Each row has a name. After each piece below comes the name of the row it's from. Each question is about the rows just above it.

q711: [ -5  21 -35  52   8   8  -8 -22]
q326: [-20  -6  31  -5 -10  43   1  16]
q320: [-18  18  33 -15  -5   8  -8  16]
q950: [ 18  33 -16  -5   8  -8   8  -7]
q153: [ 4 -2 20  7 -8 32  7 13]
q293: [ -8 -14 -36   9   4 -20  11 -23]
Where do [-2 20  7 -8] appear? | q153
[31 -5] is in which row? | q326
[  4 -20  11] is in which row? | q293
[ 18  33 -15  -5   8  -8] is in which row? | q320
Where do [ 18  33 -16  -5   8  -8   8  -7] appear? | q950
Where do [ 8 -8  8] appear? | q950

q703: [ 0  0  0  0  0 10  0  0]
q7: [ 0  0 32  9  0  0  0 23]
q350: [ 0 12 13  0  3  8  1  6]
q63: [ 0 28  3  6  1 12  1  3]
q420: [ 0  1 41  0  0  0  0 24]
q594: [ 3 23  1  6  0 13  0  0]
q919: [ 0  0 42  0 10  0  0  0]
q244: [ 0  0  0 20  0 18  7 19]
q3: [ 0  0  0 24  0 10  0  0]
q646: [ 0 44 32 17  0  0  0 22]
q188: [ 0 41 41  0  0  0  9 24]
which: [ 1 41] | q420
which: [ 0 41 41  0  0  0  9 24] | q188

q143: [  4  -3   6 -21 -13  -1   1  -7  -1  21   0  23   4]
q778: [ 48  -1   4  -4   6 -23 -16  -1   0  -9  -1  23  -1]
q948: [ -1  19   0   1   5 -14  -9   0  -1  -3  -2  14   2]
q539: [ 39  -1   3  -3   6 -21 -13  -1   1  -7  -1  21   0]
q466: [-21   0  -1   2  -9  27  18   1   0   4   1 -26  -3]
q909: [31  0  4 -3  1 -1 -2 -1  2 -5 -1  3 -3]
q209: [-26   1  -2   2  -5  15  10   1  -1   5   1 -14   0]
q216: [ 22   1   2  -2   3 -12  -8  -1   1  -3  -1  12   0]
q410: [12 -1  2 -1  0 -3 -3  0  0 -2  0  3 -1]
q117: [ 53  -1   4  -5   6 -17 -14  -2   1  -9   0  18  -3]
q61: [-16   2  -1   1   5 -12  -7   0  -1   2   0  11   4]
Which row holds [  3  -3   6 -21 -13  -1   1  -7  -1  21   0]? | q539
which: [2 0] | q61
The row with [ 39  -1   3  -3   6 -21 -13  -1   1  -7  -1  21   0] is | q539

q613: [  3 -10 -19   8 -13   0  12 -15   7 -13  -3  47 -23  -5 -15  16  -7 -16
  37]
q619: [-26  28  26 -13  -7  -2   0 -16  -5  -3 -23 -13  47  -6  -4  10  19 -34
  22]
q873: [ -2  -2 -10   5 -20  -5  12 -18  -1 -21 -35   4  11   9 -14  29  36 -25
  40]
q66: [ 10 -12 -10   2 -22 -33 -10 -28 -24 -36 -28   7  13   6 -25  13   6 -10
  13]
q658: [ 34  -8   8 -12 -27 -13  15  -5  10  -8  -6 -12   6  -7 -26  14  25 -36
  27]
q212: [ 24 -12   6   1 -16 -28 -14 -14 -21 -21 -10   1  16  -5 -15  -7 -18  13
 -19]
q415: [ -3  16   6  13   6  15  12  -3  14  -5  -6  12  18  30  -2  29  33 -12
  32]
q614: [ 38 -32 -13   5 -20 -28  -3  -4 -12 -17  -2   3 -15   1 -18   3  -5  10
  -9]
q347: [ 22 -30 -25   6   6   0   0  18   4  11  18   1 -43  -6  13 -14 -18  31
 -24]
q797: [  7 -25 -20   9   7  -1 -17   0  -7   1  -1   0 -12  -9  19 -16 -33  46
 -43]
which: [ 16  -5 -15  -7 -18] | q212
which: [ -3 -23 -13  47] | q619
which: [-10   5 -20  -5  12 -18] | q873
which: [13  6 15 12 -3 14] | q415
which: [-15   1] | q614
Which row holds [-3 14 -5 -6]? | q415

q486: [-1 -1 -4  2 39 -3 -1 10 -8  0  0]
q730: [ 0 12 14 19 40 -6 22  0 16  0 -4]
q554: [ 0  5 21 13 39 12 -2 -5 -1  7 -6]
q841: [  7   0   1   4  37  -9   0   0  -3 -10   7]
q400: [22 28 25 19 29  5 22  0 16  0  0]
q283: [ 24  24   0  16  38 -10  21  39   0  -8 -18]
q295: [ 11   9   2   0  44  -1   0   4  -1  -4 -10]
q17: [ 22   0  18   8  48  -2  18   5  -4   4 -36]
q910: [  4   4   7   4  37   0   1  34 -19   3 -31]
q309: [24 24  0 16 38  7 26  0 16 19 -6]
q904: [  0  -2  10   5  47   7   0  19 -12   6  -7]
which: [ 5 47  7  0 19] | q904
Where do [26  0 16 19 -6] appear? | q309
Which row holds [22 28 25 19 29  5 22  0 16  0  0]? | q400
which: [39 12 -2 -5 -1  7 -6] | q554
[  7   0   1   4  37  -9   0   0  -3 -10   7] is in which row? | q841

q768: [-13  -1 -26 -22 -23 -30  26 -20   6  31  19  12  25  -1  31  -1 -28 -15
  14 -27  31]
q499: [ 51 -32   8  22  18   7  24 -10 -43  15  25 -44  30  21  22  15 -24 -12
  26 -25  25]
q177: [ 51 -32   8  22  18   7  24 -10 -43  15  25 -44  30  43  33  41   1  13
  29   6  34]
q485: [ 28 -13  -7   1   2  -8  26  -5 -14  21  17 -19  32  26  25  20  -7   6
  28  -8  21]
q902: [ 51 -22  27  30  29  22  11  11 -19  32  21 -14  17  36  17  31  21  20
  25  27  16]
q81: [-22  10 -14 -16 -14 -10  21  -6  17   8  18  19  27 -14  21 -16 -12   3
  10 -11  19]
q69: [ 47 -16  23  26  23  25  -5   6 -33  -6  13 -42   1  34   6  32  20  15
  17  23   5]
The row with [ 11 -19  32  21 -14  17  36  17  31  21  20  25] is | q902
Which row holds [-14  21  17 -19  32]? | q485

q949: [ 14 -21  22  14  19  16  19  18  17  16  21  18  18  14  16  14  12  11
  12  12  15  16  16  15  16  18  16  17  16  15  23  14  16  15  18]
q472: [  2 -23 -42   8 -32  -9 -46 -32 -23  -9 -44 -24 -53  -5 -37  -6  15  10
  -7  14 -16 -31  -7  12 -13 -42 -36 -32 -45  -8 -52 -14 -20 -11 -47]
q207: [  2 -23 -42   8 -32  -9 -46 -32 -23  -9 -44 -24 -53  -5 -37  -6  15  10
  -7  14 -16 -31  -7  12 -13  18  16  17  16  15  23  14  16  15  18]
Which row holds [ -6  15  10  -7  14 -16 -31  -7  12 -13  18]? | q207
Where do [16 19 18] appear? | q949
[  2 -23 -42   8 -32  -9 -46 -32 -23  -9 -44 -24 -53  -5 -37  -6  15  10
  -7  14 -16 -31  -7  12 -13  18  16  17  16  15  23  14  16  15  18] is in which row? | q207

q233: [ -8 -52  11  11 -27   2 -12]
q935: [ 11 -52  -8  11 -11  -2 -45]
q425: [-24  11 -27 -52   2  11  -7]
which: [-52  11] | q233
which: [ -8 -52  11  11] | q233
which: [-52  11  11 -27   2] | q233
[ -8 -52  11] is in which row? | q233

q261: [-21 -29   2 -29]
q683: [-21 -29  21 -29]
q668: [-29 -21  -9 -44]
[-21 -29  21 -29] is in which row? | q683
which: [-21 -29   2 -29] | q261
[-29 -21] is in which row? | q668
Which row holds [-29  21]? | q683
Which row holds [-21 -29  21]? | q683
Which row holds [-29  21 -29]? | q683

